A small network was shown many inputs. Here are its activations along a few directions, one row for each input.
In each table, some parts of the input vary, and every possible input appears once, in random order.
Descriptions start from the smaller parts, as in this example, which fits no table here: one of 5 places around a ring, together with either a single point or one of 11 places around a ring or (one of 3 separate values, together with one of 6 places along a line).
Shared parts are said once, and a part with two or three values counts as separate values.

Other details of the inputs vary at random and push rows far along two fixed directions, the same in every table; ignore that.

Rows:
r1: -29	-25	-4	4	6	-7	-3	-10	8	13	31	15	-46	-31
r2: 2	-44	11	27	34	60	-35	-21	4	33	-73	10	19	-57
r3: 18	5	44	9	-47	4	49	-48	51	83	-28	24	16	10
r4: -24	0	1	-11	38	-7	-23	16	-18	-9	-40	-44	11	16
r5: 14	-28	78	13	49	68	16	8	6	74	-40	5	3	-49
r6: -27	52	-44	-56	-45	-68	16	9	-14	-56	120	-23	-36	34
r7: -19	-8	-8	38	-10	-30	35	24	-16	-86	-1	-3	14	47
r8: -31	-80	13	46	42	-23	-2	20	-5	-68	-55	14	-2	43
r9: 18	40	8	-33	-20	-13	-2	17	-13	-36	14	1	5	29
r10: 45	56	3	-29	-29	44	8	-5	14	94	86	17	-23	-60
r11: -16	2	12	5	-66	-7	75	-72	63	104	80	6	-19	-27
r12: -35	-63	49	43	20	-12	-25	15	-1	-115	-48	9	44	34
r13: 14	19	14	-46	18	14	-6	-12	2	102	32	21	-55	-58
r14: 3	-38	3	79	-21	1	-5	26	18	-121	-34	40	59	34
r15: 34	29	28	0	4	45	43	5	-9	65	13	3	-7	-31
r16: 16	12	-58	4	-16	3	-15	-2	-15	-22	-36	2	18	-4
r17: -21	-8	15	13	-4	0	-21	-3	20	-1	60	11	-18	-28
r18: -18	60	-4	-103	-4	-82	-34	24	-27	-17	66	-26	-40	46
r19: 1	19	7	-15	4	-72	-57	46	-2	-104	-43	19	12	75
r20: -11	-47	40	29	37	26	-54	9	-2	-83	-106	-13	69	11
r21: -10	-40	-14	3	54	-7	-28	6	-14	-20	-74	-20	4	23
r22: 39	-60	11	80	34	95	13	-21	-3	27	-97	0	46	-44
r23: -49	-17	11	3	23	-45	7	16	-17	-47	16	-14	-14	30
r24: 9	-41	25	3	58	-19	-9	25	-7	-13	-72	20	-1	34
r25: 2	37	-30	-30	-22	5	-20	1	-17	-31	18	-35	22	11
r26: 7	2	18	11	18	60	-52	-21	16	45	-1	-6	16	-63
r27: -16	94	-90	-75	-24	-79	5	22	-45	-30	59	-64	-22	61
r28: 56	-25	39	41	1	109	26	-18	15	102	-28	53	10	-96
r29: -5	9	-50	-8	-40	-21	29	0	0	8	75	10	-41	-21
r30: 6	-57	3	65	6	38	44	-5	4	0	-4	14	-11	-20
r31: 4	49	-68	-11	-29	-43	-44	24	-11	-95	-6	-6	37	60
r32: 45	20	-9	-25	8	23	41	-8	-12	107	45	5	-44	-37
r33: -19	76	-53	-74	-76	-61	28	-66	28	96	71	-45	-24	26
Description of these inputs: one of 3 separate values, together with either a single point or (one of 2 separate values, together with one of 5 places around a ring).
The inputs of r9 and r25 match in every part but the choice among 3 separate values. If r32 is changed in the same way as r9 into r25, which row does it become?
Answer: r22
List by row number the other rows that have the choice among 3 separate values in common with r29.
Answer: r1, r6, r7, r8, r11, r12, r14, r17, r23, r30
Change only the choice among 2 separate values in r26. List by row number the other rows that result.
Answer: r31
Change only the choice among 3 separate values in r4. List by row number the other rows that result.
Answer: r5, r23

Rows:
r34: -5	-4	4	5	-7	-38	-7	14	2	-61	-39	8	22	50
r35: -10	-18	3	2	35	-14	-32	27	-20	-56	-44	-4	8	23
r36: -17	-5	-24	2	-5	-42	-2	14	-8	-55	-3	-5	2	39
r37: -3	-3	-2	-14	33	-21	-29	19	-16	-35	-42	-9	6	32
r38: 10	-13	23	17	-3	30	14	-15	16	38	-6	13	5	-26
r39: 0	-10	-13	26	-7	-11	-5	6	-2	-52	-46	3	31	31
r40: 22	-12	29	25	-5	70	15	-24	18	65	5	14	9	-61
r41: 11	12	1	-26	25	32	-19	-2	-12	46	9	-14	-14	-37
r42: -3	-5	-5	8	-7	-30	4	10	-1	-43	-33	6	14	40
r43: 4	34	-7	-26	-19	4	6	-13	5	44	56	-7	-18	-21
r44: -18	46	-29	-59	-22	-51	4	1	-8	17	96	-18	-51	8
r45: 17	-15	19	36	-3	53	15	-15	13	33	-15	12	20	-36
r46: 4	-35	27	41	9	43	15	-7	11	13	-13	15	12	-31
r47: -18	47	-37	-57	-24	-52	7	1	-7	20	97	-18	-54	6
r48: 6	-19	11	21	1	26	14	-16	9	27	-21	5	9	-16
What do these inputs look like to the network?
Answer: one of 3 separate values, together with either a single point or one of 4 places along a line
The inputs of r48 and r39 match in every part but the choice among 3 separate values. If r38 is changed in the same way as r48 into r39, which row does it become?
Answer: r40
Change only the choice among 3 separate values in r46. List by row number the other rows that result.
Answer: r42, r45

Rows:
r49: -14	-26	-20	17	-6	-43	-23	10	1	-83	-41	9	21	46
r50: -11	19	17	-40	15	21	-4	-17	8	95	58	-12	-44	-52
r51: -13	26	-42	-33	-24	-67	-11	3	0	-49	-20	-15	9	65
r52: 11	-13	-7	26	-2	9	10	-8	2	-3	-55	3	26	10
r53: 14	-47	20	60	12	77	14	-25	16	48	-24	23	7	-66
r54: 22	-17	40	39	-20	50	37	-21	28	48	-16	23	23	-22
r55: -18	30	-17	-28	-4	-33	-25	8	-8	-33	28	-24	-1	24
r56: -19	31	-42	-32	-10	-24	11	-3	-16	11	57	-32	-28	-1
r57: -1	-20	16	28	4	15	-28	-1	10	-25	-33	21	21	-8
r58: -12	25	8	-42	-14	-21	35	-12	7	66	89	-6	-53	-23
r59: -7	-36	14	25	26	10	9	1	-5	3	-38	1	-1	-5
r60: -1	-4	-18	16	11	-20	-9	31	-24	-88	-35	-4	28	49
r61: -18	-18	0	15	-1	0	-10	-3	-1	-38	-18	-16	24	10
r62: -6	32	-15	-30	-37	-12	28	-18	13	58	106	8	-50	-29
r63: 23	-45	50	41	41	76	13	-2	2	53	-36	14	2	-54
r64: -8	43	-18	-71	6	-55	-13	22	-22	7	55	-20	-51	20
r65: -11	-46	27	23	28	8	-7	-4	6	-9	-45	4	13	4
r66: 27	3	16	8	1	21	-7	1	1	-6	-51	12	30	5
r67: 6	22	-18	-26	-7	-17	-18	14	-8	-12	29	8	-19	-1
r68: 27	-4	0	18	4	21	6	6	-2	-5	-51	9	27	10
r69: -20	20	-16	-6	-29	-65	9	16	-7	-81	29	-12	1	64
r70: 6	-12	21	18	12	30	-12	14	-9	-34	-28	2	31	-6
r71: 7	28	-6	-21	-11	-16	-15	-7	7	14	-7	-6	11	14
r72: 19	7	-11	-4	3	37	9	-6	0	62	48	10	-29	-54
What do these inputs look like to the network?
Answer: one of 4 separate values, together with either a single point or one of 5 places around a ring
The inputs of r61 and r49 match in every part but the choice among 4 separate values. If r55 is changed in the same way as r61 into r49, which row does it become?
Answer: r57
Change only the choice among 4 separate values in r53. List by row number the other rows that result.
Answer: r52, r56, r59
A walk changes only the place on the ring of 5. It starts at r51 and steps to r71. List the rest of the walk in order.
Answer: r66, r68, r52
Change only the choice among 4 separate values in r60. List by row number the other rows that result.
Answer: r63, r68, r72

Rows:
r73: -1	-57	36	47	22	25	-12	-10	9	-36	-99	4	50	13
r74: 0	59	-62	-55	-46	-93	31	5	-7	-4	49	-12	-38	66
r75: 10	47	-32	-28	-43	-81	-6	26	-3	-75	4	14	8	80
r76: 15	-31	21	14	25	28	8	-7	-1	19	-51	3	5	-8
r77: 0	-61	22	71	25	34	-24	9	10	-67	-67	24	50	2
r78: 4	32	-35	-39	-12	-62	-29	36	-23	-80	-17	7	5	57
r79: -7	-60	38	56	11	56	1	-12	15	-16	-42	20	34	-40
r80: -28	-24	14	12	18	-44	-25	24	3	-72	-24	14	6	39
r81: -11	-15	-11	-3	7	-51	-34	10	-6	-80	-67	-1	23	64
r82: -3	38	19	-43	4	17	18	-9	-3	93	71	-22	-36	-40
r83: -15	55	-40	-65	-28	-54	-15	8	-15	-25	45	-25	-12	28
r84: 20	13	24	14	-31	33	42	-21	16	41	20	4	17	-18
r85: 17	11	35	-15	21	30	-8	6	5	64	12	10	-15	-39
r86: -17	50	4	-57	-4	-26	-7	1	1	43	62	-29	-27	-4
r87: 13	-30	14	33	24	60	16	-3	2	38	16	6	-8	-51
r88: 33	16	20	11	-25	32	39	-10	16	45	14	17	5	-19
r89: -5	-3	-17	-8	-5	-8	11	-6	-9	-2	-20	-9	5	8
r90: -17	-29	25	22	20	-11	-11	5	10	-30	-68	0	31	28
r91: 5	-18	-7	18	14	13	-12	10	-4	-10	13	10	-7	-13
r92: -12	-33	-6	38	15	-2	0	16	-11	-65	-19	-5	22	25
r93: 15	8	-15	-23	-4	16	1	-13	-1	57	10	7	-20	-36
r94: -1	10	-16	-28	-6	1	2	-2	-6	34	63	7	-41	-38
r95: -30	21	-47	-17	-13	-78	-27	21	-15	-86	23	-5	-17	52
r96: 16	-47	63	57	39	38	-5	28	4	-43	-106	27	52	12
r97: -6	-26	7	10	14	-11	1	-1	-10	-32	-56	-11	18	34
r98: -5	19	12	-35	10	21	0	-28	17	115	50	-9	-39	-55
r99: 4	10	-27	-25	-4	-18	10	5	-12	8	-6	-2	-13	8
r100: -43	3	-9	-21	4	-79	-15	25	-6	-72	16	-12	-13	58
r101: 22	-33	34	54	-17	61	16	-43	42	54	-43	32	36	-36
r102: -8	0	5	10	-34	-1	12	-20	28	13	47	22	-12	-11
r103: -7	-11	9	5	10	-38	-18	28	-22	-107	-68	-8	38	74
r104: -14	65	-40	-88	-16	-85	-36	13	-21	-33	56	-28	-34	52
r105: 1	49	-26	-70	-3	-57	-8	20	-28	-16	40	-23	-36	41
r106: -10	-36	9	41	14	29	-7	-2	7	-26	-9	-3	23	-12
r107: 14	-9	14	23	7	79	4	-41	19	105	4	4	-5	-85
r108: 21	49	-28	-42	-2	8	-14	5	-11	51	63	-15	-26	-23
r109: -3	0	4	-12	20	-21	6	14	-3	12	-21	-2	-13	19
r110: -20	41	-32	-41	-14	-7	26	-14	-13	67	119	-28	-67	-41
r111: 14	14	11	-15	-6	45	-13	-16	7	51	16	6	2	-54
r112: 4	36	-30	-28	-4	-18	-32	10	-7	-18	21	-15	6	19
r113: -29	40	-46	-39	-50	-96	32	8	-7	-45	87	-14	-38	64
r114: -20	-14	5	-9	8	-15	8	1	-12	-16	28	-13	-21	7
r115: 7	-26	16	14	11	46	21	-4	1	37	18	15	-17	-54
r116: -21	-1	-7	10	-4	9	3	-10	3	4	38	-11	-15	-26
r117: 1	0	11	26	0	23	-12	0	0	-26	-36	-5	34	-3
r118: 1	-61	58	55	41	43	12	12	10	0	-46	27	11	-24
r119: 11	26	-5	-43	3	-27	-23	15	-16	-14	8	-4	-16	20
r120: -16	30	-54	-47	-19	-76	-26	8	-12	-52	-5	-7	-5	55
r121: -11	-10	10	3	6	-40	-33	22	-11	-110	-69	-9	43	70
r122: 1	19	-13	-15	-31	-16	45	-6	9	37	86	6	-43	-11
r123: 8	-9	18	40	8	36	5	5	-9	-25	-47	-2	36	-4
r124: -11	-40	8	32	5	0	-20	8	3	-68	-42	27	26	7
r125: 14	5	13	11	7	60	-6	-16	8	45	11	-18	22	-43
r126: 6	-2	-32	6	11	-25	-4	20	-14	-41	-42	-9	14	44
r127: 19	-33	17	41	21	74	-10	-25	19	53	-38	7	29	-51
r128: -8	8	-31	-7	-1	-12	-10	-7	-1	-2	-1	-27	11	16
r129: 3	4	2	9	-35	14	29	-40	31	53	9	-1	9	-12
r130: -5	-22	-8	36	-25	-61	-2	27	7	-115	-37	35	24	76
r131: 5	29	-33	-24	-3	0	19	-9	-11	59	31	-15	-37	-21
r132: 26	-24	34	5	21	76	7	-32	12	109	-3	8	-16	-77
r133: 24	-5	5	20	17	33	-3	16	-9	-13	-32	1	26	0
r134: -6	-14	-2	30	2	16	-3	-14	5	-3	-45	-8	24	-5
r135: 6	43	1	-23	-48	0	23	-25	22	45	60	-9	-1	-11
r136: 0	56	-37	-55	-47	-26	51	-34	5	97	103	-24	-51	-13
r137: -25	35	-26	-53	0	-68	7	9	-14	10	35	-28	-35	41
r138: -9	66	-48	-53	-23	-57	-28	11	-16	-23	45	-19	-22	29
r139: -30	-27	16	17	20	-42	1	28	-7	-70	-20	1	5	45
r140: 6	-17	9	34	9	51	22	-22	1	47	-25	-7	8	-38
r141: 14	-14	-7	29	9	18	-8	0	-1	2	-53	13	11	-7
r142: 15	-35	75	41	32	80	-14	-10	25	49	-51	24	33	-56
r143: 17	-12	-5	29	-24	-23	8	0	17	-35	-57	31	29	44
r144: 8	11	-11	15	4	-20	-9	33	-21	-74	-52	3	22	43
r145: 14	-43	45	39	34	40	-6	2	14	25	-72	26	20	-21
r146: -12	-14	13	-10	9	7	-13	-13	4	13	34	2	-24	-25
r147: -5	-41	17	21	24	-9	-1	20	-10	-58	-33	10	1	24
r148: 4	-59	25	79	26	32	4	19	-3	-66	-77	28	34	2
r149: -3	-4	26	-12	19	24	7	-4	9	81	61	10	-48	-59
r150: -11	-4	11	14	-36	12	31	-28	29	31	57	5	-11	-25
r151: 0	20	-16	-16	-3	18	8	-10	-3	67	82	0	-55	-59
r152: 28	-39	12	49	25	57	-9	-4	8	16	-65	16	32	-25
r153: -16	-40	28	21	14	13	-6	-6	5	-25	-13	0	9	-6
r154: 3	-12	10	17	1	5	-3	17	-13	-63	-58	6	44	24
r155: -16	50	-71	-57	-13	-72	1	9	-26	-11	51	-44	-28	53
r156: -10	66	-59	-63	-16	-65	-8	22	-32	-31	63	-43	-19	54
r157: -5	-16	-3	8	-4	8	-3	-12	5	-5	-38	-1	24	-2
r158: 23	20	21	6	-36	35	10	-29	31	55	27	17	12	-31
r159: 20	-12	9	41	11	14	-25	25	-7	-66	-80	23	40	18
r160: -3	4	0	-32	7	-3	-3	-5	-6	38	63	-2	-50	-29
r161: -12	10	-8	-27	-8	20	26	-18	-5	64	85	-12	-44	-55
r162: 36	-12	42	14	12	107	24	-21	8	105	4	14	1	-98
The inputs of r123 and r140 match in every part but one. If r133 is changed in the same way as r123 into r140, which row does it become?
Answer: r126
The inputs of r130 and r143 match in every part but one. If r77 is changed in the same way as r130 into r143, which row does it become?
Answer: r127
The inputs of r156 and r92 match in every part but one. If r88 is changed in the same way as r156 into r92, which row does it become?
Answer: r122
What do these inputs look like to the network?
Answer: one of 3 separate values, together with one of 5 places around a ring, together with either a single point or one of 5 places along a line
Change only the place on the ring of 5 in r153. List by row number the other rows that result.
Answer: r114, r146, r147, r160
A walk changes only the place on the ring of 5. It starts at r138 and steps to r159. List the rest of the walk in order.
Answer: r144, r123, r117
List by row number the other rows that have the choice among 3 separate values and the place on the ring of 5 in common with r90.
Answer: r73, r128, r129, r134, r157
Change only the place on the line of 5 in r97. List by row number the other rows that result.
Answer: r89, r137, r140, r155
